[-64 -27 -13  14 -61  56 -57]
The entry just right of -13 -> 14
The entry just right of 56 -> -57

M = [-1.919, 1.281, 0.578, -0.731, 1.344, 0.802, -0.488, -1.000, 0.451, 1.248, -0.264]
The entry just left of 0.578 is 1.281
The entry just right of 0.802 -> -0.488
The largest entry -> 1.344
The entry just left of -0.264 is 1.248

arr =
array([[-15,  40,  -1, -19,  -3,   3,  13, -17,  29, -16],
       [ 30,  -1,  37,  29, -34,  41, -26,  30, -15, -38],
       [-19,  43,  -7, -22,   3,  -4,  20, -21,  33, -11],
       [ 25,   3,  32,  24, -26,  36, -21,  25, -11, -30],
       [-19,  43,  -6, -22,   3,  -4,  20, -21,  33, -10],
       [-18,  42,  -6, -21,   3,  -4,  19, -20,  32, -11],
       [-15,  39,  -2, -18,  -3,   2,  13, -16,  29, -14],
       [-19,  42,  -6, -22,   3,  -4,  19, -20,  33, -10],
       [ 25,   3,  32,  24, -26,  36, -20,  25, -11, -29],
       [-19,  43,  -6, -22,   3,  -4,  20, -21,  33, -11],
       [ 27,   5,  35,  26, -31,  39, -24,  26, -12, -34],
       [-19,  42,  -6, -22,   3,  -4,  19, -20,  32, -10],
       [ 26,   2,  34,  25, -29,  38, -23,  26, -11, -32],
       [-15,  39,  -1, -18,  -3,   2,  13, -16,  29, -14],
       [ 26,   3,  35,  25, -29,  38, -23,  26, -12, -31]])
Indices start at 0.
The top-right entry: -16
The entry at row 1, column 1 -> -1
What is the entry at row 2, column 0? -19
What is the entry in row 2 and column 2? -7
The top-left entry -> -15
The entry in the bottom-left corner -> 26
The entry at row 0, column 1: 40
What is the entry at row 1, column 0? 30
What is the entry at row 1, column 2? 37
What is the entry in the bottom-right corner? -31
The minimum is -38
The entry in row 2 and column 1 is 43

Read these off the array that follows.
1) Which number is the smallest entry in the last row?
2) Which number is the third largest entry?
3) Which number is the 3rd entry on the main diagonal?
4) Which number is the 1st entry in reading order?
5) Which number is the entry in the top-right corner?
6) Which number is the first entry of the largest entry's row?
7) Which number is the entry just left of -20?
8) Which number is the top entry of the column that holds the largest entry?
-44	-7	17	1	4	-9	-3	-9
-15	6	13	4	27	-5	33	6
9	-3	-36	1	2	18	6	-7
23	-11	-4	10	16	17	-5	-4
14	19	-22	10	17	-1	1	8
16	16	54	-2	-6	39	2	5
-7	11	24	5	31	-18	-12	-9
-5	6	3	-5	10	-2	0	6
-4	-10	26	-1	-20	6	-7	-7
-10	-5	8	-2	3	17	-29	-7
1) -29
2) 33
3) -36
4) -44
5) -9
6) 16
7) -1
8) 17

[[ -5 -53 -52 -23  24  62]
 [-31  -6 -43 -44 -32 -32]
 [ 10  59  57  28 -18 -56]
 [ -5 -53 -52 -23  24  62]
 [ 45  15  55  57  47  50]]
Counting starts at 0.
The entry in row 1 and column 0: -31
The entry just right of 45 -> 15
The entry in row 0 and column 0: -5
The entry in the bottom-left corner is 45
The bottom-right entry is 50
Which number is the entry just right of 28?
A: -18
Which number is the entry just right of 55?
A: 57
The top-right entry is 62
The entry at row 0, column 2 -> -52
Which number is the entry directly above the smallest entry?
A: -32
Which number is the entry just left of 28?
A: 57
The entry directly above 47: 24
Which number is the entry just right of -6?
A: -43
Which number is the entry at row 2, column 1?
A: 59

163.5,43.7,-233.6,-169.7,-187.2,-112.7,152.7,-33.5,-89.5,123.3,-45.8,-4.4,-179.2,-177.3,-83.3
168.5,45.7,-231.5,-163.9,-189.4,-109.4,155.9,-31.1,-85.8,115.3,-37.0,-6.8,-180.8,-178.6,-81.9
163.2,20.2,-153.6,-121.3,-181.9,-104.6,114.2,-119.5,-66.3,54.4,-54.0,-17.0,-181.1,-175.5,-107.3
166.4,20.9,-155.7,-123.6,-183.9,-105.4,118.5,-114.7,-66.8,57.6,-51.8,-17.6,-181.5,-178.2,-105.3
171.9,44.4,-227.3,-159.3,-190.9,-108.7,157.0,-28.7,-83.1,108.9,-31.0,-10.1,-183.9,-178.9,-81.3
The 1st entry in reading order: 163.5
Read off the smallest entry in the last column.
Answer: -107.3
Read off the first entry on the diagonal from the top-right corner.
Answer: -83.3
Read off the entry directly above 118.5.
Answer: 114.2
Read off the last entry, reading row by row.
Answer: -81.3
The 3rd entry in reading order: -233.6
Read off the entry just left of -227.3.
Answer: 44.4
Read off the largest entry in the first column.
Answer: 171.9
Read off the 4th entry, reading row by row.
Answer: -169.7
The second entry on the diagonal from the top-right corner is -178.6
The entry directly below -169.7 is -163.9
The entry directly below -66.3: -66.8
The 2nd largest entry -> 168.5
Read off the 2nd smallest entry.
Answer: -231.5
The entry at the centre -> -119.5
Read off the fifth entry in reading order.
Answer: -187.2
Read off the third entry on the diagonal from the top-right corner.
Answer: -181.1
Read off the entry directly above -108.7.
Answer: -105.4
The third entry on the main diagonal is -153.6
Read off the entry just left of -6.8.
Answer: -37.0
The entry just right of -85.8: 115.3
Read off the entry directly above the largest entry.
Answer: 166.4
The smallest entry in the first column -> 163.2
Read off the entry directly below the centre entry.
Answer: -114.7
The third-last entry, reading row by row -> -183.9
Read off the entry directly above the centre entry.
Answer: -31.1
Read off the entry just left of -31.0.
Answer: 108.9
The 2nd entry, reading row by row is 43.7
The entry directly below -189.4 is -181.9
The entry just left of 123.3 -> -89.5
